These are the activations of a small neural network, seen along a few directions. Each row is one input.
Each table varies a few parts of the input and shows all the possible inputs, shuffled.
A made-up example of a description, with smaller parts first: one of 3 separate values, together with either a single point or one of 9 places along a line or (one of 5 places around a ring, together with one of 6 places along a line).
Shared parts are said once, and a part with two or three values counts as separate values.
In the rows, 128 means zero.

Rows:
r1: [ 52 131 101 105 170 155 133 117 154 136 140  65 121 136  88 179]
r2: [ 59 151 147 128 114 154 109 151 183 134 148  77 143 139  74 175]
r3: [ 88 144  72 183 125  91 185  70 120 112 154 157 107 198 199  69]
r4: [142  48 117 129 156 138 130 191  78 149  81 206 217  96 119 117]
r5: [220 167 195  98 114 127  88  99 149 103 122  81  74  80 108 161]
r6: [150  68 137 126 112 137 114 211  83 165  94 206 212  96 115 104]
r7: [ 99 179 101 174  57  84 156 112 133 135 164 154  95 196 193  57]
r8: [ 96 161  74 162  95  91 169  94 114 129 167 151  79 197 205  55]
r9: [ 87 142  99 208 113  91 178  85 143  96 149 169 134 202 189  77]
r10: [144  49  91 103 168 137 139 176  55 166  86 194 191  92 129 108]
r11: [210 131 165 106 181 135 118  56 137  79 112  84  86  82 115 173]
r12: [216 151 211 129 126 135  94  91 165  78 120  96 107  85 100 169]
r13: [ 50 130 127 131 158 155 125 131 177 120 134  78 148 139  79 187]
r14: [ 95 163 117 205  69  91 162 105 149 110 161 169 128 201 184  65]
r15: [153  84 121  96 100 131 107 219  67 190  96 190 179  92 124  95]
r16: [ 60 149 102  84 140 155 117 142 148 154 153  59  93 136  94 165]
r17: [208 130 192 132 169 135 110  71 159  62 107  96 113  85 106 182]
r18: [ 63 167 130  97 102 147 102 159 166 159 150  62 110 135  82 167]
r19: [218 148 167  85 152 135 102  80 131  97 125  78  58  82 121 160]
r20: [151  66  94  82 138 138 122 201  48 184  99 188 164  92 136  94]
Question: Changing only one part turns r1 into r3. The same change can be made to r2. Which row results?
Answer: r14
Question: What is each input in this table made of?
Answer: one of 4 separate values, together with one of 5 places around a ring
Question: Which other rows does r6 become when the place on the ring of 5 takes its other values? List them by row number.
Answer: r4, r10, r15, r20
Question: Which other rows does r12 become when the place on the ring of 5 takes its other values? List them by row number.
Answer: r5, r11, r17, r19

Rows:
r21: [228  55 138 120 151 122 128 154  47 137  76 220 178  73 157  85]
r22: [ 20 158  61 165 107 109 168 120 140 139 174 127 105 217 177  84]
r23: [248 153 200 112 167 123 101  50 158  54 106  76  65  75 118 184]
r24: [156 152 102 201 100  76 182  49 118  87 156 181  96 191 219  47]
r25: [109  65 101 100 141 140 124 206  79 186  85 177 211  94 101 127]
r26: [ 30 164  73 184  95  94 173 104 147 140 157 134 123 210 171  88]
r27: [190 172 192  89 127 145  83  96 170  99 130  44  69  84  88 191]
r28: [ 52 158  97 195  90 104 168 112 156 115 168 149 125 213 175  78]
r29: [130  60 123 116 135 148 117 214  86 162  95 192 209  97 107 120]
r30: [170  77 127  96 113 132 107 208  62 181  94 193 177  86 123  97]
r31: [ 92 177  97 174  65  88 162 106 135 132 169 154  93 198 192  58]
r32: [ 99  59  86  84 151 156 121 219  72 184 102 171 188 100 104 124]
r33: [130 162 172  96 159 155 100  88 183 109 128  29 101  91  59 214]
r34: [119 151 159  79 168 171  98  99 176 110 146  25  80  98  63 211]
r35: [149 155 192 109 152 159  89  97 191  84 135  48  99  95  67 211]
Question: Changing only one part turns r25 into r33. The same change can be made to r21. Which row results?
Answer: r23
Question: What is each input in this table made of?
Answer: one of 3 separate values, together with either a single point or one of 4 places along a line
Question: Which other rows does r35 become when the choice among 3 separate values takes its other values? List them by row number.
Answer: r28, r29

Rows:
r36: [157 146 182  99 197 164 109  50 185  69 132  30  85  86  71 221]
r37: [ 88 134  97 128  94 122 135 167 110 160 149 154 122 160 153  84]
r38: [121 166 170  85 174 161  92  83 189 101 127   5  80  91  61 230]
r39: [137 103  81 148 137 102 162 123  81 129 117 186 134 153 191  73]
r40: [206 184 192  84 135 140  89  63 173  91 136  28  46  80  83 198]
r41: [ 61 130 100 148 118 121 142 148 136 148 132 137 155 159 127 123]
r42: [149 130 142 175 116 105 141 110 140  93 121 160 139 148 159 108]
r43: [ 99 153 133 145  78 127 122 159 150 135 151 134 128 157 133 110]
r44: [133 138 109 140  90 103 143 131  97 155 137 165 122 147 169  70]
r45: [ 55 109  57 127 130 119 158 157 101 169 129 154 150 161 147 100]
r46: [133 100 153  81 160 160  93 172 129 150  93  97 163  72  63 188]
r47: [168  79 163  99 181 166 108 140 122 119  97 121 167  66  74 179]
r48: [102 118 129 174 132 128 149 111 148 103 136 147 163 153 129 124]
r49: [ 67 140 118 155 110 124 137 145 156 134 133 126 158 157 117 135]
r50: [157 177 183  75 140 161  76  98 182 101 149  12  49  93  74 210]
r51: [ 57 119  80 138 125 119 149 152 118 159 131 147 152 160 137 111]
r52: [ 93  98  90 158 147 125 161 119 109 129 134 166 158 157 149 100]
r53: [ 91  88  66 147 152 125 169 124  92 138 132 174 156 157 160  89]
r54: [212 119 176  80 120 141  85 149 109 142 101 121 131  57  91 154]
r55: [ 96 108 111 167 141 126 154 115 128 117 135 158 160 155 139 111]
r56: [165 114 166  70 126 161  75 185 121 150 114 106 133  72  77 166]
r57: [215  93 173 100 164 141  99 138 113 107  84 137 142  59 102 165]
r58: [208 160 190 101 180 137 101  50 178  58 120  47  59  81  95 207]
r59: [142 121 125 168 124 103 146 114 119 108 121 170 137 151 170  95]
r60: [ 86 123  74 117  99 121 144 171  93 170 147 161 120 160 162  73]
r61: [138 147 129 149  83 104 136 126 117 143 138 157 124 146 159  82]
r62: [131 128  86 129  96 102 152 136  79 164 135 172 121 148 179  59]
r63: [144 157 146 156  74 107 130 123 138 129 139 146 127 144 148  96]
r64: [139 112 104 159 131 102 153 118  99 119 119 179 135 152 180  83]
r65: [ 92 144 117 138  87 124 127 162 129 149 151 145 124 159 143  97]
Question: What is each input in this table made of?
Answer: one of 5 places around a ring, together with either one of 2 separate values or one of 4 places along a line
Question: Changing only the place on the ring of 5 turns r50 into r58. The same change can be made to r56. Which row results?
Answer: r57
Question: Which other rows does r61 become when the place on the ring of 5 takes its other values? List them by row number.
Answer: r41, r55, r59, r65

Rows:
r66: [109 153 117 166 114 108 152  90 146 106 150 131 108 170 161 104]
r67: [111 110 126 122 142 141 124 145 129 135 119 128 152 119 108 144]
r68: [138  88 101 136 116 116 142 169  76 157 110 201 171 128 156  78]
r69: [124  84  79 142 109 107 154 176  62 169 113 221 174 143 176  54]
r70: [ 86 137  94 149  93 111 147 146 117 151 145 157 133 169 159  83]
r71: [132 153 156 116 122 138 108 121 158 119 135  86 108 117 102 160]
r72: [173 130 185  63 184 173  79 110 163 104 111  35 100  54  46 232]
r73: [152  93 123 127 125 125 129 162  91 146 107 179 165 112 137 103]
r74: [ 82 101  85 141 125 123 150 161 100 157 126 172 166 152 146  94]
r75: [ 95 148  96 175 106 100 164  98 131 118 153 153 114 186 180  80]
r76: [140 165 156 142 134 125 126  72 172  86 142  82  89 135 123 156]
r77: [ 69  96  64 148 117 114 162 168  85 168 129 192 169 167 165  70]
r78: [185 181 196  97 165 147  94  44 193  67 135  13  49  87  81 218]
r79: [127 116 145 109 153 150 111 137 141 124 116 103 141 101  89 171]
r80: [167  98 144 117 135 134 116 154 104 135 103 156 157  95 119 128]
r81: [115 147 136 130 111 129 121 130 146 129 139 112 119 136 121 134]
r82: [177 168 196  69 153 161  75  93 180 100 130  18  66  69  58 222]
r83: [ 82 143  74 181  99  91 176 106 116 129 156 173 118 201 199  55]
r84: [ 73 132  72 156  86 103 159 154 102 162 148 177 136 184 179  59]
r85: [230 118 203  56 178 167  69 118 138 105  94  62 104  28  58 216]
r86: [184 103 163 103 146 143 102 145 117 125 100 131 145  77 100 154]
r87: [100 142 116 140 102 120 134 139 132 140 142 135 127 153 140 108]
r88: [ 96 105 106 133 133 132 137 153 115 146 123 150 160 136 127 119]
r89: [124 159 137 156 123 116 140  81 160  96 146 107 100 153 142 130]
Question: Changing only one part turns r75 into r68. The same change can be made to r78. Which row results?
Answer: r85
Question: What is each input in this table made of?
Answer: one of 4 places along a line, together with either a single point or one of 5 places along a line
Question: Which other rows does r76 become when the place on the line of 4 takes its other values? List them by row number.
Answer: r71, r79, r86
